These are the activations of a small neural network, seen along a few directions. Each row is one input.
Each table varies a few parts of the input and shows all the possible inputs, shuffled.
A made-up example of a description, with smaller parts first: one of 8 places around a ring, together with either a single point or (one of 2 separate values, together with one of 4 places along a line) or one of 9 places around a ring.
Shared parts are said once, and a part with two or three values counts as separate values.

Other details of the inputs shift rows strongly along two fixed directions, in all tables alike. That doesn't count.

Table:
row 1: 473 -111 188 -69 -115 -60 -124 14 499 335 269 233 -365 144 248
row 2: -141 -29 -80 -3 -13 -176 13 -137 253 -112 -65 139 136 219 178
row 3: -151 143 194 323 226 322 147 -61 -375 -93 -25 -215 218 42 -114
row 4: 2 0 -55 -25 -8 -114 -21 -68 179 -107 -29 169 76 150 67
row 5: -192 -102 -76 106 -79 -267 181 -144 201 16 -63 107 -16 117 144
row 6: 73 -49 -8 -53 -75 -64 -4 131 -12 146 -44 102 8 77 41
row 7: 168 -70 58 -54 8 40 25 189 -101 133 -26 198 -33 92 -83
row 8: -360 156 -132 55 -24 -71 2 -196 -189 -277 -113 -153 336 59 -6
row 9: 150 -88 66 -117 154 110 -142 67 -33 -32 50 -74 -143 -132 -174
row 10: 610 -223 127 -251 -45 103 61 345 121 139 115 255 -444 -76 -254
row 11: 447 -97 188 -129 130 345 63 418 -377 72 -29 159 -89 28 -332
row 12: 167 -175 200 -32 256 336 -21 132 -140 -134 -67 14 -105 -42 -223
row 13: -626 34 -179 299 53 -330 108 -336 134 -313 -187 -110 538 330 322
row 14: 478 304 81 -71 139 573 -102 245 -323 141 183 -212 -187 -497 -209
row 15: -140 79 -17 106 202 169 92 11 -329 -323 -122 -119 346 41 -218
row 16: -59 128 42 79 227 286 142 219 -611 -125 -180 -52 192 -6 -260
row 17: 65 31 -92 -112 -41 -69 -64 3 173 -79 16 112 26 39 2
row 18: -312 71 -22 226 -143 -222 7 -316 349 183 109 -36 73 156 439
row 19: -99 -13 -117 -143 -271 -384 -69 20 309 260 20 107 -58 115 304
row 20: 152 -182 -176 -253 -401 -556 -68 -87 770 355 175 279 -407 43 327
row 21: 216 50 248 125 131 285 53 21 -80 110 102 61 -125 66 -82
row 22: -245 124 35 162 -37 -91 10 -198 147 122 106 -87 64 89 224
row 23: -65 -111 -19 -25 68 -127 -151 -84 244 -18 27 32 -109 -22 164
row 24: 628 96 -171 -414 -127 171 -212 411 32 350 148 107 -351 -372 -110
row 25: -425 24 -141 259 11 -80 271 -169 -204 -180 -169 -116 236 14 -28
row 26: 192 41 58 -177 -79 182 -24 241 -371 74 -29 12 -52 -66 -219
row 27: 101 130 -279 -77 -45 53 29 50 -90 66 66 -104 -94 -458 -95
row 28: -105 -65 -101 28 -86 -214 130 -55 144 12 4 115 -83 -2 90
row 29: -129 259 238 230 159 467 113 -68 -666 -160 -32 -347 192 -74 -312
row 30: 550 -63 143 -202 163 365 -39 354 -232 -179 68 150 -73 -48 -437
row 31: 213 -183 70 8 74 71 187 156 -102 -55 12 73 -81 28 -206
row 32: -480 118 -16 238 -192 -332 -3 -354 356 126 94 -137 183 144 484
row 33: -807 176 -254 278 60 -344 112 -364 86 -312 -206 -114 531 217 323
row 34: -326 83 -192 -57 -212 -419 -72 -271 389 -76 -37 13 180 138 312
row 35: -595 73 -14 214 77 33 -12 -296 -320 -301 -211 -354 337 -62 -47
row 36: -371 41 75 203 270 218 36 -42 -458 -333 -174 -335 307 -134 -243
row 37: -289 270 -469 -67 -205 -351 -164 -284 424 -5 -27 -72 148 -202 420
row 38: 486 -24 101 -179 56 308 -12 427 -367 121 37 137 -151 -106 -351
row 39: -345 -15 114 290 382 264 103 -47 -414 -330 -222 -221 289 4 -233
row 40: 568 -68 339 -100 59 357 -28 208 100 235 197 201 -387 23 -108
row 41: 170 -166 -141 -282 -500 -579 -117 -102 708 321 180 229 -428 18 354
row 42: -852 177 -216 259 -185 -368 141 -357 -202 -63 -244 -240 514 195 308
row 43: 63 62 138 89 15 52 -28 -43 134 142 170 45 -118 31 157
row 44: 108 -31 -202 -301 -289 -458 -225 -141 685 139 156 228 -156 137 331
row 45: 109 -31 -5 -124 -137 37 111 16 -228 -39 30 -57 -126 -143 -252
row 46: 311 -200 -34 -161 -208 -249 8 74 415 206 95 225 -347 -6 79
row 47: -357 169 -27 166 172 162 177 65 -623 -126 -215 -173 390 14 -230
row 48: 412 -166 61 -161 -78 -77 -60 262 116 223 92 236 -169 130 32
row 49: -279 111 -335 56 -11 -108 -222 -195 211 -12 -50 -267 56 -315 274
row 50: 166 -42 62 -79 32 176 156 204 -346 -109 32 -44 -93 -189 -368
row 51: -203 286 239 295 221 489 137 -44 -717 -184 -79 -366 246 -67 -329
row 52: 625 -135 135 -295 -58 122 -80 429 34 264 66 277 -332 30 -162
row 53: -271 26 55 246 -90 -228 21 -303 355 163 74 -1 70 239 430
row 54: -395 227 -24 95 109 212 110 -118 -563 -414 -187 -269 456 -46 -302
row 55: -209 -85 -76 -42 -104 -204 -186 -214 220 -3 2 -103 -39 -1 200
row 56: -186 -199 -114 54 -165 -353 150 -167 407 69 -44 169 -101 208 290
row 57: -6 -133 78 50 179 116 -94 9 -65 -111 -41 -71 15 -64 -112
row 58: 518 -177 139 -239 91 213 -222 249 112 76 122 110 -386 -183 -219
row 59: 461 -201 255 -64 322 420 -76 278 -269 -157 -1 -19 -146 -101 -382
row 60: 342 -255 59 -179 -18 -164 -254 12 497 163 100 178 -368 35 153
Description of these inputs: one of 5 separate values, together with either a single point or one of 11 places along a line.
Question: The inputs of row 60 and row 10 match in every part but the choice among 5 separate values. If row 57 is changed in the same way as row 60 into row 10, which row does it become?
Answer: row 46
Question: The inputs of row 14 and row 24 match in every part but the choice among 5 separate values. If row 53 is changed in the same way as row 14 into row 24, which row does it become?
Answer: row 52
Question: List by row number the other rows that have the choice among 5 separate values in common with row 13.
Answer: row 2, row 4, row 8, row 15, row 17, row 30, row 33, row 34, row 37, row 44, row 54
Question: Change only the place on the line of 11 in row 3. List by row number the other rows that result.
Answer: row 1, row 18, row 21, row 22, row 29, row 32, row 40, row 43, row 51, row 53

Table:
row 61: 198 -212 4 -188 -119 -270 -97 5 435 77 52 266 -203 192 141
row 62: -90 88 123 159 244 363 229 180 -679 -227 -169 -105 291 45 -364
row 63: 275 -109 111 -123 -187 -149 -184 -52 525 306 221 211 -313 112 301
row 64: 549 -190 54 -306 -241 -219 -237 118 662 327 236 398 -424 142 252
row 65: 578 -122 314 -110 193 444 -42 302 -202 57 140 49 -378 -193 -397
row 66: 198 -151 49 -125 23 -67 -67 56 213 -5 26 192 -125 127 -9
row 67: -149 -18 28 139 63 29 206 -3 -170 -22 -73 -46 93 45 -48
row 68: 543 -100 230 -159 218 393 -46 332 -188 -66 61 129 -197 -54 -403
row 69: -238 15 106 242 244 194 136 -43 -332 -201 -116 -164 180 -10 -168
row 70: -233 23 8 153 103 27 112 -41 -182 -173 -138 -43 274 165 -5
row 71: 411 180 -224 -400 -329 -59 -429 -8 395 330 287 -47 -420 -494 122
row 72: -371 -76 -40 149 -164 -465 -129 -454 707 124 77 77 1 279 624
row 73: 593 -140 181 -234 60 319 102 433 -336 6 45 161 -292 -116 -500
row 74: -332 -112 -72 151 29 -207 124 -154 90 -122 -123 -13 150 142 136
row 75: -629 129 -36 364 11 -168 163 -297 -81 -43 -129 -146 386 236 282
row 76: 560 -4 204 -164 87 384 13 386 -284 81 89 158 -201 -52 -354
row 77: -599 51 -43 366 0 -198 207 -316 -2 -38 -119 -157 286 162 273
row 78: -301 192 -555 -228 -457 -631 -332 -321 698 219 88 -102 -3 -237 562
row 79: -754 204 45 500 139 14 258 -317 -374 -126 -187 -303 493 192 167
row 80: 504 -226 49 -251 -128 -144 -149 136 507 223 182 328 -454 21 93
row 81: -517 3 -10 288 77 -190 31 -339 158 -115 -107 -97 272 210 288
row 82: 31 360 -160 -54 156 481 -100 120 -639 -206 -12 -432 170 -559 -408
row 83: 12 -17 89 83 149 229 212 151 -422 -135 -97 -50 106 -8 -300
row 84: -62 -84 -52 -50 -171 -260 46 -1 168 78 -26 150 7 177 147
row 85: 550 214 -173 -402 27 431 -162 378 -466 -61 66 -154 -175 -595 -539
row 86: 445 65 -387 -590 -426 -306 -386 117 460 242 181 104 -388 -409 83
row 87: -225 -26 33 195 -88 -203 79 -204 223 153 60 -24 -45 102 287
row 88: -78 44 141 117 274 362 185 169 -629 -318 -202 -110 309 60 -409
row 89: -238 -78 11 123 148 37 174 -2 -272 -258 -174 -75 191 54 -162
row 90: -628 97 -28 354 65 -171 85 -331 17 -108 -139 -154 408 261 309
Question: The inputs of row 85 and row 71 match in every part but one. If row 62 is changed in the same way as row 85 into row 71, which row does it become?
Answer: row 79
Question: What do these inputs look like to the network?
Answer: one of 5 places along a line, together with either a single point or one of 5 places around a ring
Question: A walk changes only the place on the line of 5. It starts at row 87 and steps to row 77. List the rest of the walk in order.
Answer: row 67, row 83, row 73
Question: Change only the place on the ring of 5 in row 61. List by row number the other rows that result.
Answer: row 73, row 84, row 88, row 89
